Each row below holds a small network's activations on one input, seen along a few directions.
In each table, some parts of the input vary, and every possible input appears once, in random order.
A made-up example of a description, with smaller parts first: ring(8) and (point or line(11) or (values(3) and line(6))).
Shared parts are said once, and a part with two or three values counts as separate values.

Other details of the inputs shift rows strongly along two fixed directions, in all tables alike. That doesn't count.

Rows:
R1: [-11   1  -2  22 -12 -10  -8  -7  -1  -9 -11]
R2: [  3  11   9 -18   9  18  -2  11   2   4   0]
R3: [ -2  19  15  14   0 -10 -14  -3   1 -17 -16]
R4: [113 -25 -22  -4 -38  12  37 -33  -1 -59  15]
R5: [ -2   8   5  26  -2 -19  -5  -3   5  -9  -3]
R6: [-10  -1  -1  20 -17 -11 -14  -6  -5  -7  -8]
R7: [ -3  -1  -2  18  -7 -23  -5   3  -4  -7 -16]
R8: [ -8  -1  -1  16 -14 -16 -11  -5 -15  -6  -9]
R9: [ 1 -3 -6 -6  9 11  7 -3  8 19  1]
R10: [ 2 -5  1 -7 17  2 13  4  3 14  7]
R11: [ -3   8  -2 -30   8   7  -2   2  10   3   8]
R12: [-12   0   6  22 -18 -11 -11  -3  -2  -8  -1]
R13: [ -7  15  14  11  -4  -4 -15   0  -4 -23 -15]
R14: [-1 -2 -7 -8  2 13  5  4  5 18  3]
R15: [ -8   4  -2 -29  10  10  -1  -3   6  -2   8]
R16: [ -8   7   5  23 -15 -14  -5  -1   5  -5  -4]
R17: [ -3   8  -1 -27  16   4   0  -6  13   4   6]
R18: [ -7   1   0 -32   6  10  -8  -1   2   0  11]
R19: [ -4  -6  -7 -10   6  11   7   1  -8  16   2]
R20: [ -4   7  -1  20  -5 -22  -4  -9  -5  -2 -14]
R21: [  0  -2  -7 -11   4   7   7   5  -5  20   2]
R22: [-5 -6  0 -5  2 17  8  2  5 12 10]
R23: [ 3  0 -1 -5  8 10  6 12  5 13 13]
R24: [ -6   7   7  25  -9 -15  -3  -8   8  -4  -6]
R25: [ -1 -16  -5 -13   7   7   3   8  -9  13   2]
R26: [  3 -10  -5 -10  16   2   9   4   2  17  -3]
R27: [ -8  -5  -2  19  -5 -19  -4  -1  -7 -11 -16]
R28: [  0   4  10 -20   7  22  -8   8  -6   1   3]
R29: [ -6   4   4  20  -6 -23  -1   4  -2 -10  -6]
R30: [-1 -5 -2 -4 10 14  6  8  1  8 13]
R31: [-4 -9 -1 -8 12  8 12  7 -3  8  8]
R32: [ 0 -7  0 -7  5 13  0  9 -3 10 16]
Description of these inputs: line(4) and (values(2) or ring(6)).
- Changing only the line(4) part turns R23 into R32. The same change can be made to R11. Which row results? => R18
- Which other rows does R14 become when the ring(6) part takes its other values? List them by row number. => R7, R16, R21, R23, R29
- Start at R3 and move only the line(4) part, one step at a time. The first step leads to R2. Which rows follow, in order? => R13, R28

Rows:
R33: [ 82 -31 -35 -51   2  49  37 -24  12  15  23]
R34: [ -7  26   8  12   3  -9  -5  -5  10  -7 -24]
R35: [-18  13   7   3  -4 -13 -15 -20  12 -13  -1]
R36: [-12   8   7   9 -17   1 -27   3 -10 -13  -2]
R37: [-27   4   2 -48  45  24  14  24  21  42  19]
R38: [-28   3   5 -60  41  29  -1  26  -8  33  16]
R39: [ -7  23   1  13  -1 -13 -12  -4  16  -5  -9]
R40: [102   6 -15  -5 -15  -3  32 -34  13 -61   3]
R41: [-11  -5   2  19 -17  -2 -10   2 -23  -1 -19]
R42: [ 83 -17 -11 -52   7  48  44   2  21   0  36]
R43: [-19   9  10   9 -19   0 -18  -4  -7 -18   8]
R44: [ -8  13  10  -3  13 -22 -15 -10  -1 -19 -12]
R45: [ -8  -3  -2   9   9 -30  -5 -10  -9  -4 -14]
R46: [-20  -1  -7  10 -20 -16  -7  -9  -6  -4   1]
R47: [-12  -1 -11  10 -18 -14 -15  -1  -9   0 -10]
R48: [-31  -5 -10 -31  33  26  23  11  14  62  26]
R49: [ -5  -5   3  25  -6 -27   4  11   3   3  -3]
R50: [  0  17  18  15   7 -20  -7   9  -1 -10  -3]
R51: [ -1   5   7  30  -7 -12   1   5  -4  12 -20]
R52: [-20  15   5  -1 -16  -8 -16  -8   2 -18   3]
R53: [ -7   7 -11  24  -4 -21  -2  -5   8   9 -11]
R54: [ 82 -28 -28 -52   6  52  44 -25   6  12   8]
R55: [-14   6   7  -4   3 -22 -14  -7  11 -19  -9]
R56: [-28 -11  -7 -45  26  38   7  21 -11  56   1]
R57: [-15 -14  -1  14 -15 -16  -8   8 -16  -9  -2]
R58: [-13  18   8  -2 -10  -2 -18  -1  -6 -16 -23]
R59: [-19  -7  -1  20 -23  -7  -9  -5 -15  -4   6]
R60: [ 98 -24 -18  21 -35  19  35 -30  -3 -46  -8]
R61: [-10  13   3   3  -3 -11 -24 -13   9 -10 -12]
R62: [ -1  21  18  19  -4  -5  -9   5   4  -3 -17]
R63: [-14 -10  -5   8  -1 -30  -4  -8   3  -5 -11]
R64: [-25 -10   0 -23  26  30  19  21   7  66  31]
R65: [-16  -8  -7   4 -13 -25  -5   4  -7 -10  -8]
R66: [-21  -5  -7 -36  51  17  23  22   1  57  15]
R67: [-18 -10   1  34 -11  -8   2  -4  -2  -2   6]
R68: [ -5  10  -4  23  -1 -17   6  -6   2   7 -25]
R69: [ -2  18  11  20  -8  -9 -16   6   9  -1  -3]
R70: [-11   0  -7  17   1 -31   8   0   9  -1  -8]
R71: [-26  -4  11 -50  38  37  -3  29 -16  34  22]
R72: [-13 -17   1  28  -3 -17   3   9  -3  -8  -3]
R73: [-34 -15  -8 -40  31  27  11   2   7  58  22]
R74: [-15   2  11   3 -11 -10 -17   8  -8 -24   0]
R75: [ 89  -9 -18 -20 -39   3  19 -28   8 -70   6]
R76: [-10  -2  -4   5  -3 -25  -7   2 -19  -9 -10]
R77: [ -9  -8   2  15  -5 -16  -9   6 -27  -9  -5]
R78: [ -7 -10   4  29   6 -17   2   7 -15  -7  -5]
R79: [ -9   9  16  22  -1   6  -9   3  -2 -14 -17]
R80: [-25   6  12 -34  30  37   8  21  16  52  33]
R81: [-13  15   1  -1 -14  -7 -25  -1  -1 -14  -8]
R82: [ -8   6  16  18  10 -10  -8   8  -7 -21  -3]
R83: [-17   6  13  23  -7   0  -8  -3   6 -16   8]
R84: [-10 -10  -2  34  -9  -6  -6   3  -5   2  -5]
R85: [106 -15 -17  14 -27  -7  37 -24  -2 -42   6]
R86: [ -2   2  -1  31 -12 -16  -6   5   1  13  -5]
R87: [-16  23   5  12  -2 -15  -3 -12  19  -9   2]
R88: [-25  -6   6 -31  34  48  -1  27   7  45  22]
R89: [-11  -7  -5  21 -21  -6 -17   3 -17   0  -4]
R90: [-13  -1  13  17   1 -10  -7   9   5 -22  -1]
R91: [-11  11  14   8 -13   6 -20   2 -15 -15 -17]
R92: [ 81 -12 -16 -63  10  60  33 -23  14  -2  10]
- Changing only one part turns R72 into R78. The same change can be made to R49. Which row results? => R85
- Changing only one part turns R45 into R73. The same change can be made to R66. Which row results? => R48
- What is each input in this table made of? => values(2) and ring(5) and ring(6)
- Which other rows does R55 become when the values(2) part takes its other values? List them by row number. => R63
- Which other rows does R57 become when the ring(5) part takes its other values? List them by row number. => R41, R59, R77, R89
- Which other rows does R34 become when the ring(6) part takes its other values? List them by row number. => R58, R62, R79, R91, R92
- Which other rows does R76 become when the values(2) part takes its other values? List them by row number. => R38
